A small network was shown many inputs. Here are its activations along a few directions, one row for each input.
Each table varies a few parts of the input and shows all the possible inputs, shuffled.
Descriptions start from the smaller parts, as in this example, which fits no table here: values(3) and (point or line(11) or (line(4) and ring(5))).
Shared parts are said once, and a part with two or three values counts as separate values.
(in the rows, 100 means zero)

Other details of the inputs vary at random and push rows far along two fixed directions, the same in every table; ignore that.

Table:
row 1: 84,122,89,116,96,90,108,77,124,91,105,91,79,109
row 2: 76,100,118,94,149,118,137,60,153,59,83,70,63,142
row 3: 95,96,94,99,120,89,107,80,103,108,89,78,97,117
row 4: 74,85,134,109,119,142,130,75,104,100,88,105,87,95
row 5: 91,86,105,102,108,118,126,104,102,100,112,108,81,101
row 6: 70,47,166,128,66,150,130,140,16,161,87,112,126,16
row 7: 90,79,111,107,92,116,106,109,102,93,114,104,103,106
row 8: 76,65,150,128,87,142,93,123,40,138,86,125,107,44
row 9: 96,99,103,96,108,113,97,110,108,102,109,86,85,106
row 10: 77,101,118,83,141,132,173,37,148,61,98,73,66,134
row 11: 73,69,107,98,101,95,121,105,106,91,114,115,97,98
row 12: 66,44,133,120,68,113,101,142,46,128,116,135,128,56
row 13: 135,113,86,99,105,88,111,78,123,103,87,94,102,120
row 14: 75,96,104,88,111,88,116,112,113,101,115,109,94,95
row 15: 94,118,100,97,128,110,111,61,123,93,91,98,97,120
row 16: 148,124,63,98,71,91,62,129,68,107,114,136,114,94
row 17: 150,133,65,94,72,98,50,125,78,113,113,125,117,95
row 18: 110,110,90,92,110,106,93,104,116,97,113,90,84,111
row 19: 90,109,97,102,126,100,95,81,113,85,87,87,103,121
row 20: 67,114,86,114,122,88,131,56,163,57,109,66,70,136
row 21: 62,107,97,121,99,88,111,85,118,87,105,80,74,104
row 22: 123,98,79,95,97,86,94,87,118,105,79,89,104,109
row 23: 143,137,49,78,76,47,33,137,87,96,119,130,125,92
row 24: 122,110,90,82,107,95,116,91,110,83,89,76,97,89
row 25: 92,91,110,102,104,119,99,106,113,100,111,88,94,106
row 26: 95,92,108,105,97,120,95,107,111,97,114,92,107,109
row 27: 94,113,104,92,147,110,126,55,155,55,86,77,66,140
row 28: 111,108,80,99,113,85,91,81,110,100,89,85,111,119
row 29: 91,111,84,125,89,86,91,91,116,78,112,90,102,106
row 30: 148,130,52,88,70,57,32,130,92,86,127,132,145,97
row 31: 74,60,134,126,89,112,97,120,32,162,86,103,116,54
row 32: 108,114,97,82,100,74,81,107,115,96,118,93,92,112
row 33: 120,117,89,87,87,104,83,92,104,75,85,96,106,123
row 34: 90,125,92,116,91,94,111,74,122,92,105,95,83,117
row 35: 106,104,103,92,94,88,84,101,117,89,123,98,112,113
row 36: 98,102,114,105,115,111,95,91,112,79,84,96,95,116
row 37: 89,82,104,100,108,108,121,107,99,96,111,103,76,103
row 38: 101,97,104,81,102,106,120,95,104,92,85,71,95,86
row 39: 90,113,93,87,113,89,118,104,127,95,116,110,98,110
row 40: 102,106,97,102,124,96,115,70,117,110,92,86,99,118
row 41: 70,63,154,131,84,141,92,131,48,124,80,114,119,66
row 42: 121,107,83,79,89,97,94,94,111,89,81,86,108,93
row 43: 85,109,101,99,131,100,101,79,108,95,88,90,91,110
row 44: 113,104,103,92,111,107,132,86,114,90,92,81,99,87
row 45: 51,52,140,113,79,114,101,140,56,134,118,124,122,46
row 46: 83,81,129,98,92,125,110,100,78,96,84,91,96,90
row 47: 100,88,101,88,84,117,108,94,115,96,79,90,109,92
row 48: 59,66,142,124,96,123,88,127,34,143,83,106,111,58
row 49: 94,96,84,90,110,74,119,106,112,84,111,118,86,113
row 50: 57,53,138,109,101,128,135,115,82,113,106,98,74,86
row 51: 112,114,89,93,107,113,98,99,119,100,114,97,88,112
row 52: 122,96,77,95,88,93,89,90,122,104,77,97,112,111
row 53: 178,131,49,95,75,53,42,117,81,115,86,109,121,92
row 54: 132,110,83,99,110,84,110,79,125,103,87,89,98,114
row 55: 94,109,97,104,120,104,92,85,112,84,87,92,112,122
row 56: 115,111,97,83,99,99,95,94,90,77,88,84,90,109
row 57: 55,56,168,120,76,129,116,143,44,162,112,115,105,46
row 58: 151,125,43,83,72,43,43,136,79,90,114,140,116,100
row 59: 67,108,110,93,160,115,149,36,163,74,91,72,72,142
row 60: 138,118,64,97,75,66,66,141,71,109,113,146,120,88
row 61: 107,104,109,92,111,117,121,77,100,81,97,91,88,99
row 62: 76,76,113,112,107,116,114,89,95,117,85,87,115,104
row 63: 102,105,104,87,100,85,88,99,120,93,121,94,101,111
row 64: 80,96,129,97,100,114,128,101,107,117,114,102,94,105
row 65: 158,143,64,81,74,51,30,134,85,106,118,119,114,98
row 66: 65,55,152,130,87,133,116,111,36,165,88,111,119,57
row 67: 173,142,57,83,75,69,38,116,59,81,96,112,116,91
row 68: 159,143,44,93,74,56,59,138,78,98,114,149,129,107
row 69: 110,92,93,96,105,88,110,89,113,109,81,79,91,106
row 70: 54,105,104,119,105,94,126,76,124,89,104,81,67,104
row 71: 143,110,69,99,69,84,46,133,75,98,113,125,115,94
row 72: 79,105,109,96,108,104,132,108,114,106,114,113,105,106
Each input here is: line(6) and (point or ring(5) or ring(6)).
The inputs of row 56 and row 46 match in every part but the line(6) part. If row 9 is changed in the same way as row 56 into row 46, which row does it become? -> row 25
The inputs of row 3 and row 40 match in every part but the line(6) part. If row 58 is changed in the same way as row 3 into row 40, which row does it become? -> row 60
List by row number the other rows that have the line(6) part in common with row 55. -> row 7, row 12, row 26, row 29, row 30, row 33, row 35, row 41, row 47, row 52, row 62
Change only the ring(6) part in row 59. List by row number the other rows that result. -> row 8, row 40, row 44, row 54, row 61
Change only the line(6) part in row 20. List by row number the other rows that result. -> row 1, row 21, row 29, row 34, row 70
List by row number the other rows that have the line(6) part in common with row 37. -> row 14, row 18, row 24, row 27, row 31, row 43, row 49, row 53, row 65, row 67, row 70

Table:
row 73: 23,60,164,108,138,146,178,77,129,93,110,85,66,112
row 74: 112,121,86,92,107,90,97,99,114,83,116,114,98,120
row 75: 116,108,80,89,107,88,108,109,115,95,118,120,101,119
row 76: 128,114,84,84,116,88,98,84,113,100,80,91,103,115
row 77: 126,117,86,94,110,95,93,79,114,100,86,89,102,118
row 78: 7,55,161,120,134,144,170,72,131,95,99,62,65,108
row 79: 106,120,95,96,106,100,84,103,111,80,109,110,93,115
row 80: 95,106,83,100,106,80,97,95,119,95,115,109,102,119
row 81: 64,58,138,83,128,128,172,87,128,97,103,76,82,99
row 82: 99,119,87,100,111,88,71,97,120,79,112,103,96,121
row 83: 115,115,84,91,107,89,102,104,113,89,115,115,99,117
row 84: 89,107,96,103,104,91,84,101,107,91,114,106,101,112
row 85: 87,80,107,114,74,89,95,125,75,131,100,111,116,68
row 86: 125,121,84,101,107,100,87,76,114,91,88,89,103,118
row 87: 119,104,93,88,92,107,91,102,106,70,96,97,97,108
row 88: 113,119,75,96,101,71,101,88,117,90,100,92,89,108
row 89: 82,90,110,119,79,98,80,121,70,119,103,102,112,77
row 90: 107,101,105,109,98,111,89,97,73,110,78,101,113,86
row 91: 93,98,100,114,88,94,89,105,80,110,99,96,95,85
row 92: 52,56,149,92,122,139,171,81,121,88,98,73,77,101
row 93: 117,120,85,87,97,99,95,97,113,80,108,101,93,111
row 94: 108,74,121,114,78,112,83,129,47,153,83,110,121,62
row 95: 122,115,83,80,103,93,108,99,119,86,113,103,96,111
row 96: 109,88,102,91,89,106,107,127,82,119,111,116,107,77
row 97: 98,114,84,98,106,81,85,93,119,87,115,106,102,122
row 98: 126,121,83,98,108,96,90,77,114,95,89,87,103,119
row 99: 102,79,122,113,80,114,82,124,36,146,76,113,124,56
row 100: 84,77,105,113,80,93,90,131,73,130,111,129,117,79
row 101: 121,121,87,106,107,105,85,75,113,88,86,92,103,114
row 102: 117,117,86,83,100,97,100,98,115,85,110,103,96,111
row 103: 110,111,77,94,101,71,108,92,119,97,99,95,90,102
row 104: 105,69,123,101,67,113,90,145,40,133,101,118,123,47
row 105: 103,85,120,114,82,115,80,120,40,137,77,111,123,61
row 106: 121,122,81,100,113,103,87,77,110,82,79,92,105,115
row 107: 107,114,82,101,98,79,97,89,106,93,101,91,91,105
row 108: 115,118,91,88,96,106,89,98,114,74,102,101,91,111
row 109: 73,84,111,114,89,94,109,108,94,118,102,97,105,84
row 110: 86,90,108,117,77,93,83,122,71,124,103,106,115,75
row 111: 117,101,96,87,92,104,92,105,100,82,99,99,100,102
row 112: 101,114,86,106,102,91,83,93,105,86,98,87,87,110
The inputs of row 99 and row 90 match in every part but one. If row 77 is changed in the same way as row 99 into row 90, which row does it become? -> row 86
What is each input in this table made of? -> line(5) and (values(2) or line(6))
Start at row 103 and move only the line(6) part, one step at a time. The first step leads to row 85. Which rows follow, in order? -> row 100, row 75, row 96, row 81
Change only the values(2) part in row 94. List by row number the other rows that result. -> row 76
List by row number the other rows that have the line(5) part in common with row 82. -> row 78, row 79, row 87, row 101, row 106, row 108, row 112

Table:
row 113: 26,57,165,119,121,151,153,74,115,99,89,68,74,103
row 114: 114,130,75,92,106,76,81,107,119,81,122,113,87,130
row 115: 80,96,121,116,121,133,120,68,107,99,82,88,91,101
row 116: 66,92,109,111,105,111,105,98,114,81,110,100,86,107
row 117: 148,117,69,77,102,82,94,92,115,85,90,105,103,117
row 118: 79,83,118,97,90,108,128,113,94,103,120,112,97,85
row 119: 129,115,91,88,111,111,105,79,103,89,80,86,93,106
row 120: 101,110,75,122,85,68,71,98,88,116,95,93,111,96
row 121: 140,136,58,77,92,70,70,103,120,57,113,104,102,117
row 122: 110,68,115,112,49,110,75,167,25,156,109,137,134,38
row 123: 108,90,101,111,63,77,74,135,49,144,90,112,119,47
row 124: 96,101,106,96,124,105,115,80,113,103,89,99,111,120
row 125: 131,121,78,81,106,92,84,89,120,74,98,81,98,120
row 126: 72,85,118,102,123,106,126,97,117,113,113,102,94,114
What is each input in this table made of? -> values(2) and (point or ring(6))
The inputs of row 116 and row 121 match in every part but the values(2) part. If row 124 is changed in the same way as row 116 into row 121, which row does it become? -> row 117
